A small network was shown many inputs. Here are its activations along a few directions, one row for each input.
In each table, some parts of the input vary, and every possible input appears once, in random order.
A made-up example of a description, with smaller parts first: line(4) and (point or ring(9) or (values(3) and ring(5))).
Shared parts are said once, and a part with two or three values counts as separate values.
(in the rows, 128 means zero)

Other details of the inputs vary at random and push rows far along two fixed directions, the same in every table; ignore that.

A family of inputs:
r1: [153 110 122 113 136  98 158 125 157 154 111  81 135 105 124 118]
r2: [120 134 119 125 104 126 132 133 125 140 139 127 121 144 118 132]
r3: [ 78 140 126 135 111 170 105 131 100 104 142 194 126 152 115 155]
r4: [110  75  92 113 132 102 133 115 111 143 157 119  86 114  78 151]
r5: [161 117 123  96 130  99 125 151 118 152 118  59  97 138 138 114]
r6: [108  85  88 113 134  97 128 123 112 150 156 118  89 112  75 157]
r7: [139 180 164 133 107 133 117 113 143 111 118 132 140 134 160 104]
r8: [141 166 158 126 125 128 133 131 148 115  93 147 163 117 169 105]
r9: [138 171 148 155 104 141 128 130 134 114 122 124 150 161 163 100]
r10: [ 91 128 128 126 147 171  75 152  74  80 123 167 122 160 132 164]
r11: [ 97 129 123 144 150 168 101 133 103  95 133 197 146 131 120 160]
r12: [136 114 130 132 144 137 130 128 130 134 135 133 126 118 127 128]
r13: [195 184 165 127 113 108 149 130 169 139 101  97 159 124 190  72]
r14: [122 112 126 134 151 129 132 127 133 128 114 126 141 114 124 130]
r15: [138 181 147 139  94 132 130 136 135 123 120 136 144 153 163 102]
r16: [106  72  85 129 126 120 138 127 111 151 161 104 100 142  73 155]
r17: [ 95 133 127 129 143 167 103 133 104 103 133 207 135 122 122 156]
r18: [133 181 153 143 102 142 125 132 134 129 123 131 137 151 163  96]
r19: [136 127 120 119 137 123 130 135 129 139 130 140 129 115 125 133]
r20: [142 182 155 134 106 120 120 121 139 111 116 136 143 133 162 106]
r21: [146 168 162 114 125 144 100 148 113 110 103 113 124 153 177 104]
r22: [125 116 120 122 140 119 140 131 134 125 112 135 142 109 126 135]
r23: [167 117 118 116 131 103 154 128 152 156 128  85 130 114 125 119]
r24: [ 80 127 133 127 147 163 106 130 109 100 116 204 141 113 121 155]
r25: [100 124 122 142 146 166 106 131 103  89 132 200 148 132 122 160]
r26: [ 80 146 116 140 112 165 106 137 101 100 140 189 135 154 114 164]
r27: [139 175 166 150 117 138 114 116 140 111 122 127 138 135 164 101]
r28: [125 136 121 127 120 117 124 119 130 123 135 122 124 127 116 140]
r29: [150  99 134 124 145 107 153 123 153 157 117  81 124 103 129 105]
r30: [134 172 158 154 106 149 124 130 136 124 127 125 138 155 164  97]
r31: [154 118 125 131 123  97 141 110 146 145 136  66 118 128 119 113]
r32: [153 169 162 127 122 144 127 125 147 119 112 144 153 127 165 105]
r33: [108  53 105 113 153 122 143 120 127 146 137 120 109 101  80 155]
r34: [126 124 123 140 127 119 123 115 124 116 137 120 124 133 120 130]
r35: [109  86  83 120 138 100 129 123 113 145 156 111  93 114  75 161]
r36: [ 79 139 119 154 124 169 101 136  96 100 143 184 134 158 116 155]
r37: [138 169 158 128 130 130 129 133 148 122  94 142 159 115 166 106]
r38: [109  58  95 104 151 109 146 124 121 148 134 128 105  97  83 151]
r39: [ 84 113 137 136 147 167 110 127 111  89 119 202 145 118 124 156]
r40: [140 157 162 140 133 141 130 122 151 110  95 130 169 126 162 108]
r41: [107  82  77 123 121 110 143 135 109 150 158 115  98 136  79 156]
r42: [192 136 138 119 114  66 162 112 170 181 128  20 105 114 143  69]
r43: [135 169 161 149 100 151 126 126 140 121 126 125 142 157 161 101]
r44: [ 85 118 127 140 150 162 110 128 108  86 115 197 154 123 122 159]
r45: [109  68 100 121 135 114 129 111 118 141 161 109  90 117  75 156]
r46: [155 125 116 124 119  86 147 118 143 146 134  76 115 121 123 114]
r47: [144  73  98 107 142 102 153 125 130 161 145 105 102 106  96 133]
r48: [124  71  88 102 142 111 140 130 121 154 149 128 106 106  78 162]
r49: [150 110 123 135 110 109 154 126 140 158 144  74 109 142 127 102]
r50: [155 163 156 142 129 145 126 125 146 112 112 132 163 135 162 110]
r51: [173 183 157 136 120 127 138 132 155 119 104 124 165 129 182  94]
r52: [124 121 139 116 136 131 135 122 141 129 111 137 138 110 129 125]
r53: [151 113 119 118 142  96 155 130 152 158 112  82 132 102 127 114]
r54: [124  55  94 118 151 120 142 125 117 146 155 125 101 109  84 153]
r55: [ 79 149 113 145 118 162 104 141  97 104 141 190 132 152 117 160]
r56: [137 128 115 126 140 126 132 135 129 134 130 134 133 117 125 136]
r57: [166 104 133 122 135 114 151 120 153 155 133  84 123 116 128 110]
r58: [150 130 142 136 119 109 136 112 143 132 134  93 118 127 139 104]
r59: [132 127 121 109 137 129 106 154 100 120 119 104 110 146 136 139]
r60: [123 118 129 112 135 122 136 128 139 133 112 137 139 108 121 136]
r61: [120 127 120 130 108 128 135 130 120 137 141 129 115 144 123 122]
r62: [ 90 122 136 122 144 175  76 149  76  85 126 171 112 155 134 161]
r63: [135 186 148 141  99 135 125 138 135 130 121 133 142 151 162 102]
r64: [123 129 124 142 132 121 118 118 124 123 138 117 122 131 119 130]
r65: [153 127 124 114 113  88 143 116 147 154 134  78 112 119 119 115]
Each input here is: ring(5) and (point or (values(3) and line(4))).
Changing only the ring(5) part turns r31 into r28. The same change can be made to r11. Which row results? -> r56
Start at r5 and move only the ring(5) part, one step at a time. The first step leads to r59. Which rows follow, in order? -> r10, r62, r21
Start at r47 and move only the ring(5) part, one step at a time. The first step leads to r13. Which rows follow, in order? -> r51, r25, r54
Which other rows does r63 become when the line(4) part takes its other values? List them by row number. -> r6, r19, r37

A family of inputs:
r66: [132 112 103 140 135 114 155 138 139 159 125 100 140 129 114 123]
r67: [ 64 190 133 161  96 177  60 124  75  63 155 210 122 181 134 165]
r68: [113 220 167 167  79 178  98 150 112  94 131 163 153 202 185 102]
r69: [141  97 114 127 122 114 127 130 108 148 153  42  73 167 111 117]
r70: [170  92 147 117 138 117 141 114 146 149 131  77 114 122 132 100]
r71: [171 225 178 128 115 155 109 149 143  89  90 162 179 142 213 102]
r72: [152 145 154 150 151 147 121 133 135 110 113 116 147 129 169 106]
r73: [105  53  81 110 139 109 129 103 110 142 179 145  84 105  49 173]
r74: [104  95  87 125 138 111 121 113 114 118 148 139 123 118  71 177]
r75: [ 88  65  63 127 156  97 127 116 105 140 158 127 101 104  48 182]
r76: [138 113 153 128 137 123 137 118 146 145 118  83 115 114 140  99]
r77: [121 142 128 140 122 100 132 110 139 124 125 119 129 114 126 119]
r78: [157  95 113  85 131 103 143 131 129 162 137 106  99 111 111 126]
r79: [154 120 119 101 129  77 153 140 141 165 107  70 112 108 135 103]
r80: [114 166 179 142 124 168 100 124 126  68  94 169 166 145 173 124]
r81: [ 61  99  96  96 136 151  98 143  79  91 129 215 119 123  88 198]
r82: [135  73 134 111 135 116 140 115 139 148 132  82 102 115 107 129]
r83: [144 210 164 139 132 156 103 154 126  95  95 178 167 133 198 112]
r84: [ 40 123 119 131 124 174  82 109  91  71 153 249 123 122  81 202]
r85: [ 74 168 151 110 119 183  84 139  99  76 113 240 143 132 141 168]
r86: [197 115 117 129 117  99 182 134 168 175 133  51 137 130 140  93]
r87: [165 122 129 102 136  97 145 135 138 171 124  94 106 107 138  96]
r88: [ 59  89  99 140 142 178 112 133  89 119 158 232 119 129  83 173]
r89: [126 182 171 140  93 166 134 126 150 113 111 165 165 145 168 107]
r90: [ 52  89  93 128 125 168 120 133  91  97 143 217 134 138  79 191]
r91: [156  85  92 138 139 102 172 140 142 180 146  79 118 119 109 119]
r92: [163 244 205 164 105 144 112 107 161  97 104 158 174 132 212  62]
r93: [ 99  76  73  90 151 119 118 145  95 130 135 148 111 117  71 191]
r94: [101  60  65 132 158 104 130 120 103 141 173 135  92 100  56 181]
r95: [156 101 100 127 132  93 145 113 139 141 154  94 115 112 100 142]
r96: [139 193 175 147 102 180 124 127 144 102 116 189 174 152 180  97]
r97: [168 199 180 116 110 114 136 137 164 145  88  99 141 119 195  69]
r98: [ 90  37  75 122 177 123 122 130  97 136 143 113 101 112  61 175]
r99: [164  84 123 126 150 118 139 128 136 136 133  80 121 124 125 129]
r100: [ 50  95 127 140 165 200  75 126  73  75 145 244 120 126 100 178]
r101: [151 102  94 101 149  78 147 145 132 172 116  68 112 108 110 127]
r102: [154 140 140 130 115  83 152 103 167 162 132  68 112 103 131  90]
r103: [147 192 146 124  90 130 101 155 109 124 122 103 112 172 168 101]
r104: [176 130 129 119 107  63 164 102 172 154 125  43 123 114 130  93]
r105: [107 205 181 159 103 179 120 132 145 104 103 192 172 144 184  99]
r106: [162 106 134 125 144 111 138 124 145 135 111  64 138 129 132 116]
r107: [128  90 101 130 124  98 169 131 143 170 130  87 118 121 107 115]
r108: [183 121 116 125 115  92 179 130 168 175 118  42 147 133 131  95]
r109: [164 173 183 144 126 122 135 122 162 118  84  77 156 131 196  64]
Changing only one part turns r85 into r89. The same change can be made to r71. Which row results? -> r86
Changing only one part turns r105 into r102. The same change can be made to r68. Which row results? -> r67
What is each input in this table made of? -> values(4) and (point or (values(2) and ring(5)))
Which other rows does r74 become when the values(4) part takes its other values? List them by row number. -> r93, r106, r108
